These are the activations of a small neural network, seen along a few directions. Each row is one input.
In each table, some parts of the input vary, and every possible input appears once, in random order.
Descriptions start from the smaller parts, as in this example, which fits no table here: one of 8 places around a ring, together with either a single point or (one of 2 separate values, together with one of 4 places along a line) or one of 11 places along a line.
Shared parts are said once, and a part with two or three values counts as separate values.

Other details of the inputs shift rows strongly along three fixed directions, in all tables alike. That doesn't count.

Rows:
R1: [ 30   4   5  21  -9  45 -38  26 -17   7   6]
R2: [-63  -2 -17  16  13 -37  13 -18  38 -19 -12]
R3: [ 28   4  13  -8 -16   2  -7   7 -37   8 -10]
R4: [-24   4  -8 -19 -15 -28 -16 -10  -6  -7 -21]
R5: [  1   6 -11   0  -4  -8  -1  -8  -1  -9 -15]
R6: [ 84 -10  44  -3   5  22  12  25  -9  19  51]
R7: [ 61  -9  26  17  -1   9 -27  44 -25  15  40]
R8: [-63   7  -3 -28 -29  -1 -46   8 -64   8 -58]
R9: [-34  -7 -10  16  20 -11  46 -23  63  -1  12]
R10: [  0  13 -13   4  -7  38  -3 -26  -1   0 -20]
R11: [-43  10 -20 -32 -37  16 -34  -5 -40   8 -48]
R12: [ 68  -8  23  -6  -4  -6 -21  36 -22  17  40]
R13: [ -32  -19   14  -30   29 -120   33    5   15  -10   13]
R14: [  5   7  -9   4   1  31  12 -20   1  -5 -10]
R15: [ 26   1 -14  44  29   6  35 -17  70  -7  40]
R16: [ 44 -10  34 -23  16 -55  -2  19  -8   7  38]
R17: [-77   4 -48   1   8  17  34 -31  48 -19 -23]
R18: [ 26 -14  40  14  13 -50   9  24 -28  13  28]
R19: [-12  -9 -23  12  38  -1  38 -10  66 -16  28]
R20: [ 26  10 -17   0 -12  61 -31   1   0   3  -4]
R21: [ -6  -5   6 -13 -11   7  15  -3  -5   0  -5]
R22: [-34   4  -3  22 -18  36  -5  -8   4   3 -25]
R23: [ 23 -19  24 -42  -2 -59 -14  36 -53   4  16]
R24: [-48   2 -12  39  25  -2  28 -23  39  -9 -11]
R25: [  8 -19  48 -59  -2 -72  -8  18 -61  21   0]
R26: [ 18 -16  19  15  35 -32  60   7  57   5  48]
R27: [-41  10 -12 -27 -35  -8 -27 -21 -53   2 -60]
R28: [-15  -5 -10  46  31 -22  30 -12  52 -13  20]
R29: [ 43  17 -17  21 -22  70 -16  -9  -2  -8  -4]
R30: [-20 -20   9 -18  46 -99  44  -9  20 -14  20]
R31: [ 24  15 -12  12 -25  66  -6 -12 -17  -2 -15]
R32: [ 27 -12  36 -49  -2 -67 -16  23 -49   2  12]
R33: [ 62  10  14  43  -4  49 -26  15  -6   6  18]
R34: [-32  -1 -18  39  20  19  26  -2  51  -1  19]
R35: [-68   0 -38  -7  21   7  35 -28  48 -16 -15]
R36: [ 16  16 -30   8 -28  76 -30   2   1  -3 -21]
R37: [76 -6 42 31 17 -5 -8 36  9 11 61]
R38: [-51   8 -13 -52 -26 -36 -42 -23 -65  -8 -73]
R39: [-31   5   4  19 -11  36 -10  -7   0   6 -26]
R40: [  9  16 -25  17 -13  74   2  -1  25   4  -2]
R41: [ 41  16  -9   9 -27  62 -21  -1   2  -6   4]
R42: [-55  -2  -7 -54  -9 -34 -16  -5 -39   5 -39]
Description of these inputs: one of 6 places around a ring, together with either one of 2 separate values or one of 5 places around a ring.
Q: Changing only the place on the ring of 6 turns R37 into R8. The same change can be made to R41. Which row results?
A: R17
Q: Change only the place on the ring of 5 in R27. List by row number the other rows that result.
A: R3, R10, R14, R31
Q: Change only the place on the ring of 6 in R7. List by row number the other rows that result.
A: R2, R18, R22, R28, R34
Q: A walk changes only the place on the ring of 6. It starts at R36 and steps to R13. List the rest of the walk in order.
A: R5, R3, R26, R40

Rows:
R43: [-51   0 -26  28   9  11   9   0  29 -10 -15]
R44: [-57   6 -30  18   1   9  -9 -17  36 -16 -19]
R45: [ 49 -12  57 -17 -18   9  -7  54 -65  40  32]
R46: [-31  11 -18  37   7  -1   8 -17  33 -12 -14]
R47: [-33  11   3  -2 -40  26 -54   0 -56   0 -57]
R48: [-70  10 -39  17  -8  12  -9 -19  32 -20 -32]
R49: [-31 -18  21   7  31 -85  12   2 -19  -2   3]
R50: [ 29  10  18  12 -19   3 -37  15 -40   8  -9]
R51: [  19  -26   40  -41   24 -102   43   12   -3    6   37]
R52: [ 71   0  12 -31  -4  11 -12  18 -30   6  25]
R53: [-65 -18   3 -13  15 -73   2  15 -17  -3 -19]
R54: [-53  -1 -24  26  13  12   4  -4  30  -8 -16]
R55: [ 38   5  13 -30 -38  22 -17   5 -41   9 -12]
R56: [ 10 -16  39   9  41 -97  17  18   5   5  38]
R57: [-15  14 -35  -5 -21  50  10 -31  24 -12 -26]
R58: [-100   -8    0  -19   -5  -74  -10   -9  -31  -14  -58]
R59: [-3 -4 14 17  1 48 23 13 11 22 20]
R60: [  1 -19  20   4  25 -90  16  20   7   4  32]
R61: [ 26   6 -13   3  -3  40  20 -16  34  -4  12]
R62: [-17   9 -20  27  -8  33 -17  -3  26  -9  -2]
R63: [-35   3  18 -37 -44  36 -36  14 -81  27 -50]
R64: [ 42   6   1 -35 -14  22 -20   2 -31   4  -3]
R65: [-43  12 -21  32   8   1   1 -25  32 -13 -23]
R66: [ -4  14 -24 -43 -37  35 -31 -14 -43  -7 -46]
R67: [  0   0  -8  -2  11   7  35 -25  45  -5   8]
R68: [ 7 -7 13 50 25 -6 27 11 44 -5 35]
R69: [ 34   6 -20  -4  16  34  16 -14  34  -7  22]
R70: [ 34   2  17   2 -22  -6 -40  23 -40  14   2]
R71: [-13  10 -19  27  -4  25 -18 -13  23  -2 -11]
R72: [ 30   8 -26  -3   7  34  20 -10  30 -12  20]
R73: [-45   1  -7  33  12   7   4 -14  33 -11 -14]
R74: [43  3 -8  3  9 34 21 -9 36 -2 28]
R75: [ 42   5   6 -34 -18  23 -21   1 -32   7  -6]
R76: [  4  10 -22  -3  -7  46  12 -28  30  -7  -8]
R77: [ -3   5  -8  50   8  29   1 -10  14  -5  -2]
R78: [ 13   6   6  -2 -26   3 -47  13 -41  10 -17]
R79: [ 43   3   5   6   7  36  22 -13  38   4  25]
R80: [ 24   1  18  -2 -17   6 -47  24 -33   8   5]
R81: [65 -1  9  9 18 29 28 -4 43  5 48]
R82: [100  -5  32 -19  -7   3   1  32 -25  14  50]
R83: [-15   3   2  -5 -22  22 -49  19 -50   9 -34]
R84: [-91  -6 -11  -7   0 -74  -2 -16 -39 -14 -55]
R85: [-20 -14   0 -52  16 -82  27  -2 -12 -11   3]
R86: [43 -6 -1  6 29 -3 47 -4 54 -4 51]
R87: [-20 -33  54 -22  39 -79  45  29  -9  29  41]
R88: [-35   2 -17  45  14   3  14 -19  20 -12 -12]
R89: [ 35   7  -3 -38 -21  23 -23   1 -38   2 -11]
R90: [ 47   4 -16   0  15  31  22  -5  33  -8  34]
Q: Changing only one part turns R76 into R81. The same change can be made to R78. Which row results?
A: R71
Q: Changing only one part turns R58 into R73. The same change can be made to R50. Which row results?
A: R56
Q: What is each input in this table made of?
A: one of 4 places along a line, together with either a single point or one of 5 places along a line or one of 6 places around a ring
Q: Change only the place on the line of 4 in R86. List by row number the other rows that result.
A: R74, R75, R82

Rows:
R91: [ 37 -11 -12  63  51 -11  51  -2  81 -21  69]
R92: [-63 -24  33  11  39 -95  58  -8  15   3   7]
R93: [-11 -26  16  -8  55 -50  60  21  40   1  56]
R94: [-57   8 -41 -10  -9  64   0 -13   6  -3 -40]
R95: [-33   6 -30  50  20  15  11 -17  79 -26   3]
R96: [102   3  35  39  -3  32 -36  47  -2  11  53]
R97: [-23  11 -38  14  19  16  25 -53  63 -29 -12]
R98: [ 85   2  53  48  -6  54  -1  28 -23  36  39]
R99: [-93   1 -17 -37 -19 -30 -24 -11 -16  -7 -49]
R100: [-25   2 -40  43  33 -10  34 -23  61 -25  12]
R101: [-25   2 -26   1   2  65  10  -3  18  -1  -8]
R102: [ 25  16  22  36 -33  79 -22   2 -37  22 -19]
R103: [-40  -9   4 -65 -21 -19 -28  22 -82  14 -45]
R104: [ -3 -21  28 -62   8 -96  33   7 -20   2  12]
R105: [ 66 -14  33 -12   6 -70 -18  43 -65  11  34]
R106: [ 17   5 -19  20  41 -10  42 -34  70 -14  28]
R107: [-64   7 -30  -9 -18  18 -20 -13  10   3 -35]
R108: [-37   9 -10 -77 -55 -12 -29 -13 -74   3 -75]
R109: [ 18  21 -27  14 -38  59 -50  -3 -42 -11 -33]
R110: [-39   0 -12  -6  -7   2 -11  -1  14   5  -8]
R111: [-23  16 -35  39  -8  43 -25 -12  36 -12 -25]
R112: [ 41  -3  26 -46  -8 -48 -28   2 -61   2  -6]
R113: [ -2 -21  28 -60   7 -90  32   7 -19  -1  12]
R114: [ 18  14 -27  10   5  37   2 -38  31 -14  -9]
R115: [-47 -14  13 -34   5 -69  -5  14 -11   6   0]
R116: [ 76  -6  33 -36 -18  -5   3  23 -33  18  31]
R117: [103   4  34  39  -2  29 -35  47  -3  14  53]
R118: [ -3  21   5  35 -47 103 -31 -15 -34  10 -45]
Q: What is each input in this table made of?
A: one of 4 places along a line, together with either a single point or one of 6 places around a ring
Q: Changing only the place on the line of 4 turns R93 into R103. The same change can be made to R113. Which row results?
A: R108
Q: Change only the place on the ring of 6 in R115. List by row number the other rows that result.
A: R96, R101, R104, R109, R112
Q: Which other rows agree with R110 in the place on the line of 4? List them by row number.
A: R94, R100, R102, R114, R116, R117
Q: Change only the place on the line of 4 in R118. List by row number the other rows that result.
A: R92, R98, R102

Rows:
R119: [ 15   7  -4  10 -12  29 -28  10 -10   1  -2]
R120: [-32 -10  -9 -45  15 -56  28 -14   8  -9  -6]
R121: [36 -1 14 27  8 25 10 12 11  9 30]
R122: [-28  -8  -8  12  29 -48  33 -14  40 -14  11]
R123: [ 13  -5  30 -34 -18 -41 -25  14 -67  11 -17]
R124: [  4  13 -16  31 -14  76 -10  -4  23   3  -3]
R125: [ -6  17 -23  34 -15  80  -7 -17  16  -2 -20]
R126: [ 43  -7  20  22  23 -10  28   6  29   4  45]
R127: [-12   3   0 -16 -19  -7 -37  12 -41   1 -24]
R128: [-27 -10 -16 -26  26 -43  44 -18  40 -12  11]
R129: [-14   0  10 -18 -22  -2 -28  14 -42  10 -22]
R130: [ 36  -2  14 -50 -20  -6 -18  13 -49   8  -3]
R131: [-90  16 -53   3 -14  17  -6 -47  20 -27 -69]
R132: [  7  12 -15  37  -9  73  -1 -10  21   1  -4]
R133: [ 42  -6  14  24  24 -17  19   9  27   0  43]
R134: [ 37   2  27 -18 -24   1 -29  14 -56  13  -6]
R135: [-62 -11  -1 -15  12 -54  13  -1   3  -3 -15]
R136: [ 39  -9  15  24  28 -18  14  22  28   5  51]
Q: What is each input in this table made of?
A: one of 3 separate values, together with either a single point or one of 5 places around a ring

Rows:
R137: [-52   0 -16  33  21   2  14  -8  37 -11  -8]
R138: [-31 -23  24  10  36 -91  31   3   2   4   9]
R139: [-31   5 -26 -12  11   8  30 -34  46  -9  -8]
R140: [-12  16 -48 -46 -29   0 -37 -36 -30 -27 -59]
R141: [ 12  13   4   2 -39  42 -38   2 -38  10 -29]
R142: [ 20   8  -1  42  -2  59 -18  15  14   5  15]
R143: [-57  10 -11 -12 -32  12 -25 -24 -42  -7 -63]
R144: [76  5 11 -3 -2 47 -1  8 15 15 38]
R145: [ 65   6  30  24 -16  44 -35  38 -51  24  15]
R146: [-35   0 -22   7  10  12  27 -14  39  -9  -2]
R147: [-43   9 -20 -44 -29  16 -15 -31 -29  -4 -59]
R148: [21 -5 11 14 16 -5 33 -2 36  1 35]
R149: [-48   4 -20  21  11  -5  19 -23  47 -11 -12]
R150: [-20   3 -20   8   4   9  16 -20  47  -7   4]
R151: [-25   3 -19  25   5   4   9 -14  46  -6   1]
R152: [72  3 20 15 -4 43 -1 14 12 11 39]
R153: [31 -3  7  1 15  9 36 -8 30  6 34]
R154: [  7 -12  40 -40  -4 -82   7  20 -56  12   9]
R155: [  42  -22    7  -13   43 -111   25    2   23  -18   47]
R156: [64  3 19  3  3 48 14 -1  6  7 29]
R157: [ 33   6   2  42  -3  65 -27  18  16   4  24]
R158: [-63  13 -15  -6 -32   5 -43 -13 -37  -4 -72]
R159: [ 65  -1  13 -27 -21  39 -22  24 -37  18  16]
R160: [ -8   6   8 -23 -27   3 -44  22 -56  12 -28]
R161: [  25  -12   25  -39    8 -122  -26   17  -57  -20    7]
R162: [-33   1 -27 -10  14  16  35 -25  36  -8  -6]
R163: [-43   0 -14  36  18   9  16  -9  31  -9  -4]
R164: [-52  -1 -25  15  16  -2  15  -8  49 -15  -2]
R165: [ 64   3  34   8 -26  30 -27  25 -44  17  12]
R166: [-18   2 -31 -13   9  20  21 -14  44  -3   6]
R167: [-33 -25  17  -5  36 -87  40  11   2   3  16]
R168: [-32 -14  10 -33   5 -54  13   8 -23  -1 -17]
R169: [30 -5 17 42 24 -5  6 14 37  4 43]
R170: [-35  10 -14 -22 -36  23 -23 -21 -37   0 -55]
R171: [-54  12 -10   0 -30  13 -36 -16 -43  -2 -65]
R172: [ -4  11  -5  -2 -33  41 -37  11 -41   8 -34]
R173: [22  8 -4 34 -6 62 -2  8  9  6 11]
R174: [-44  -1 -26   2  12   5  26 -15  45 -12  -3]
R175: [15 -5 -1  7 19 -8 28 14 42  2 44]
R176: [ 61   1  16 -18 -18  45 -12  18 -42  17  12]
R177: [  3 -16  27 -63   5 -77   8  22 -50  14  13]
R178: [29 -4 20 45 23  0 14 10 29  5 38]
R179: [-23   3 -19  14   8  23  28 -15  28  -4  -1]
R180: [  40  -12   32  -23   14 -108  -41   24  -58  -17    9]
Q: Changing only one part turns R167 into R176. The same change can be made to R143. Which row results?
A: R156
Q: Changing only one part turns R151 into R169. The same change can be made to R141. Which row results?
A: R178
Q: What is each input in this table made of?
A: one of 4 places along a line, together with either a single point or (one of 2 separate values, together with one of 5 places along a line)
Q: Change only the choice among 2 separate values in R151. List by row number the other rows that result.
A: R164
Q: Change only the place on the line of 4 in R177. List by row number the other rows that result.
A: R137, R146, R172
Q: Change only the place on the line of 5 in R144. List by row number the other rows that result.
A: R139, R147, R153, R156
Q: Which other rows agree with R152 in the place on the line of 4? List them by row number.
A: R146, R148, R150, R154, R155, R168, R170, R174, R175, R179
